A small network was shown many inputs. Here are its activations along a few directions, one row for each input.
In each table, some parts of the input vary, and every possible input appears once, in random order.
Descriptions start from the smaller parts, as in this example, which fits no table here: one of 5 places around a ring, together with either a single point or one of 11 places along a line or (one of 2 separate values, together with one of 6 places along a line).
Shared parts are said once, and a part with two or three values counts as separate values.

Other details of the inputs shift rows strongly along two fixed directions, in all tables alike. That doesn't count.

A family of inputs:
x1: [-273, 568, -30, -237, 172, 127, 37, 218, -92, 521, 143, 167, 249, -182]
x2: [-17, -295, 308, -18, -23, 105, 206, -60, 436, 262, -399, 625, -163, 87]
x3: [68, -178, 235, -89, 107, 145, 202, 84, 409, 272, -406, 610, -84, 323]
x4: [479, -404, 80, 193, -162, 54, -111, -24, 57, -272, -150, -304, -160, 484]
x5: [-65, 200, -107, 92, -372, -276, 54, -32, -343, -468, 300, -557, 73, -272]
x6: [-81, 136, -140, 25, -272, -281, 136, -95, -308, -403, 365, -659, 53, -192]
x7: [33, 123, -480, -359, -22, 44, -193, -8, -470, -257, 281, -507, 135, 59]
x8: [-398, 519, 128, -107, 72, -41, -56, -20, 11, 422, 118, 172, 119, -456]
x9: [-117, 288, -319, -56, 932, -77, -23, 72, -198, 153, 174, 418, 293, -409]
x10: [717, -602, -127, 452, 361, -201, -61, 144, -63, -329, -267, -179, -154, 252]
x11: [-390, 363, -69, -285, 300, 184, -101, -154, -18, 209, 341, 357, 245, -232]
x12: [-119, 165, -77, 47, -290, -318, 74, -85, -388, -421, 289, -624, -11, -213]
x13: [-394, 456, 154, -315, 36, -13, 146, 50, 9, 87, 104, 351, 105, -506]
x14: [-125, 129, -195, -320, -284, -237, -40, 50, -229, -445, 187, -523, -186, -272]
x15: [392, -528, 154, 264, -290, 10, -114, -164, 86, -294, -154, -308, -230, 251]
x16: [479, -344, -245, 162, -305, -47, -160, 53, 110, 36, -333, -344, -242, 496]
x17: [291, -425, -71, 282, -474, -99, -286, -7, 182, -58, -331, -274, -336, 213]
x18: [0, 294, -281, -35, -154, -178, 183, 46, -406, -380, 316, -694, 62, 35]
x19: [383, -409, -19, 319, -289, -107, 123, 1, 70, -280, -193, -290, -117, 546]
x20: [349, -597, 135, 233, -297, 62, -127, -73, 47, -227, -121, -310, -201, 308]
x21: [-41, 39, -384, -246, -113, -97, -223, -257, -267, -332, 323, -530, 67, -193]
x22: [-70, 105, -164, -366, -251, -330, -16, -13, -293, -401, 179, -542, -152, -243]
x23: [-437, 477, 348, -8, 162, 205, 12, -34, -43, 75, 229, 195, 86, -481]
x24: [27, 163, -51, -146, -17, -92, -130, 23, -290, -393, 418, -688, 71, -54]
x25: [42, -166, 529, 344, -25, 292, -14, -82, 325, 172, -317, 621, -34, -11]
x26: [72, -237, 84, 62, 227, 361, -68, -145, 370, 322, -353, 668, 67, 368]
x27: [-44, -203, 381, 355, -5, 128, 242, -38, 347, 265, -202, 642, -15, 282]
x28: [375, -293, -43, 435, 572, -89, 27, 250, 311, 489, -451, 628, -51, 78]
x29: [-350, 523, 42, -184, 221, 19, -37, 113, 99, 447, 213, 127, 243, -242]
x30: [-461, 282, -59, -270, 247, 228, -52, -144, -42, 264, 268, 287, 278, -339]
x31: [-397, 409, -18, -171, 149, 182, -127, -173, -41, 113, 170, 371, 268, -471]
x32: [-263, 503, 218, -178, 303, 303, 124, 146, -205, 225, 238, 193, 256, -176]
x33: [-363, 487, 64, -129, 93, -5, 8, -36, 91, 450, 189, 150, 177, -438]
x34: [-153, -183, 440, 464, -109, 179, 211, -45, 338, 187, -376, 617, -106, 81]
x35: [76, -227, 211, -122, 56, 235, 225, 199, 242, 327, -458, 660, -98, 356]
x36: [54, 143, -62, -136, -106, -118, -149, -44, -307, -390, 508, -619, -1, -87]
x37: [425, -516, -333, 66, -144, 151, -215, -156, 22, -199, -324, -152, -184, 568]
x38: [-273, 570, 191, -123, 341, 274, 139, 36, -117, 188, 219, 171, 189, -200]
x39: [117, -70, 178, 160, 62, 155, -18, 62, 457, 556, -368, 498, 5, 308]
x40: [417, -447, -138, 161, -377, -159, -257, 0, 185, 16, -149, -268, -242, 411]
x41: [-155, 399, -84, 246, 734, -223, 362, 247, -208, 121, 194, 332, 267, -429]
x42: [-21, -242, 272, -91, 111, 123, 152, 98, 417, 237, -364, 581, -88, 273]
x43: [-39, 75, -409, -304, 24, -62, -261, -112, -266, -329, 352, -539, 128, -8]
x44: [-104, -298, 178, 197, 43, 362, -154, -201, 376, 227, -422, 718, -97, 85]
x45: [40, 225, -363, -447, -104, -190, 88, 117, -316, -349, 195, -589, -78, -1]
x46: [30, -177, 321, 316, 26, 274, 333, 129, 202, 337, -377, 627, 41, 406]
x47: [-386, 460, 389, -52, 202, 124, 31, -98, -98, 129, 215, 195, 128, -452]
x48: [250, 29, -505, -196, 434, -489, 105, 289, -378, -384, 185, -425, -47, -263]
x49: [-452, 479, 207, -11, 233, 27, 286, 67, -17, 152, 279, 190, 298, -189]
x50: [341, -538, -122, 185, -426, -105, -215, 8, 166, 72, -226, -329, -210, 310]
x51: [-124, 74, -155, -4, -281, -234, 127, -3, -341, -340, 405, -661, 81, -142]
x52: [304, -609, -137, 143, -280, 4, -312, -278, 52, -256, -326, -122, -234, 303]
x53: [311, -672, -63, -57, -393, -111, 7, 26, 134, -215, -275, -210, -315, 342]
x54: [-345, 552, 90, -63, -9, -4, -79, 33, 48, 363, 135, 226, 194, -514]
x55: [382, -572, -84, -82, -347, -173, -41, 17, 142, -277, -189, -154, -341, 442]
Each input here is: one of 5 separate values, together with either a single point or one of 10 places along a line.
Changing only the choice among 5 separate values turns x1 into x35. The same change can be made to x39. Which row results?
Answer: x3
Changing only the choice among 5 separate values turns x6 into x15. The same change can be made to x34. Which row results?
Answer: x23
List by row number the other rows that have the choice among 5 separate values in common with x43.
Answer: x7, x9, x11, x21, x26, x30, x31, x37, x44, x52
Change only the choice among 5 separate values in x41. List by row number the other rows that result.
Answer: x9, x10, x28, x48
Change only the choice among 5 separate values in x30. List by row number the other rows that result.
Answer: x20, x50, x51, x53

A family of inputs:
x56: [380, -254, -294, 76, -228, -315, -15, 88, -247, -470, 66, -708, -143, 210]
x57: [-217, 382, -58, -187, 357, -50, 129, 150, -56, 239, 151, 205, 167, -274]
x58: [228, -261, -166, -66, -597, -90, -331, -178, -166, -461, 125, -817, -181, 169]
x59: [206, -614, 434, 313, -495, 160, 90, -54, 524, 164, -645, 442, -344, 493]
x60: [440, -270, -509, -160, -180, -250, -162, 73, -291, -450, 73, -755, -129, 289]
x61: [-330, 558, -19, -93, 121, -139, 64, -3, -375, -198, 525, -346, 203, -509]
x62: [352, -232, -178, 140, -314, -314, 17, 86, -259, -488, 82, -737, -171, 194]
x63: [329, -713, 453, 607, -160, 200, 77, -86, 433, 55, -589, 533, -228, 470]
x64: [-435, 398, 78, -173, -27, 191, -139, -170, 40, 285, 192, 194, 189, -319]
x65: [416, -678, 302, 519, -55, 105, 158, 49, 412, 171, -630, 499, -233, 546]
x66: [387, -732, 292, 550, -17, 169, 11, -77, 443, 119, -620, 574, -214, 477]
x67: [-176, 166, 184, -40, 506, 261, 157, 128, 309, 627, -240, 899, 140, -6]
x68: [168, -459, 54, 7, -541, 53, -153, -190, 116, -239, -182, -212, -233, 318]
x69: [-295, 362, 144, 57, 266, 44, 116, -26, -96, 89, 223, 182, 193, -366]
x70: [393, -249, -362, 36, -208, -368, -55, 101, -259, -459, 63, -754, -160, 151]
x71: [-411, 621, -193, -399, -129, -48, -85, -21, -248, 51, 474, -389, 200, -363]
x72: [-253, 513, -314, -380, 283, -39, -103, -21, -373, -109, 480, -282, 247, -401]
x73: [141, -442, 187, 168, -598, 4, -105, -174, 171, -218, -254, -149, -277, 202]
x74: [-271, 349, 52, -13, 328, 9, 64, -2, -57, 134, 177, 221, 174, -387]
x75: [269, -377, 46, 44, -503, 38, -135, -52, 137, -114, -198, -302, -231, 413]
x76: [-210, 115, 309, 169, 459, 239, 88, -13, 337, 525, -223, 926, 125, -167]
x77: [-249, 500, -304, -318, 303, -132, -104, 25, -354, -92, 459, -292, 214, -485]
x78: [-235, 347, -95, -190, 401, 101, -55, 2, -76, 200, 184, 239, 199, -299]
x79: [-453, 437, 170, -348, -97, 126, 154, -6, 30, 197, 195, 163, 112, -193]
x80: [440, -282, -489, -101, -154, -341, -161, 117, -271, -421, 46, -753, -159, 208]
x81: [-233, 187, 229, -83, 475, 331, 217, 81, 282, 546, -196, 879, 172, 79]
x82: [-215, 581, -259, -297, 253, -238, 65, 151, -336, -49, 443, -326, 200, -425]
x83: [-227, 90, 285, 114, 482, 258, 89, -3, 336, 543, -225, 945, 130, -162]
x84: [368, -476, -202, 58, -79, 33, -180, -91, -15, -271, -170, -204, -138, 397]
x85: [-306, 431, 223, -8, 149, 6, 286, 116, -89, 95, 215, 125, 175, -258]
Changing only one part turns x70 into x74. The same change can be made to x67. Which row results?
Answer: x78
Describe the family of inputs behind these rows.
Answer: one of 2 separate values, together with either one of 4 places along a line or one of 11 places along a line
Change only the place on the line of 4 in x59. List by row number the other rows that result.
Answer: x71, x75, x79
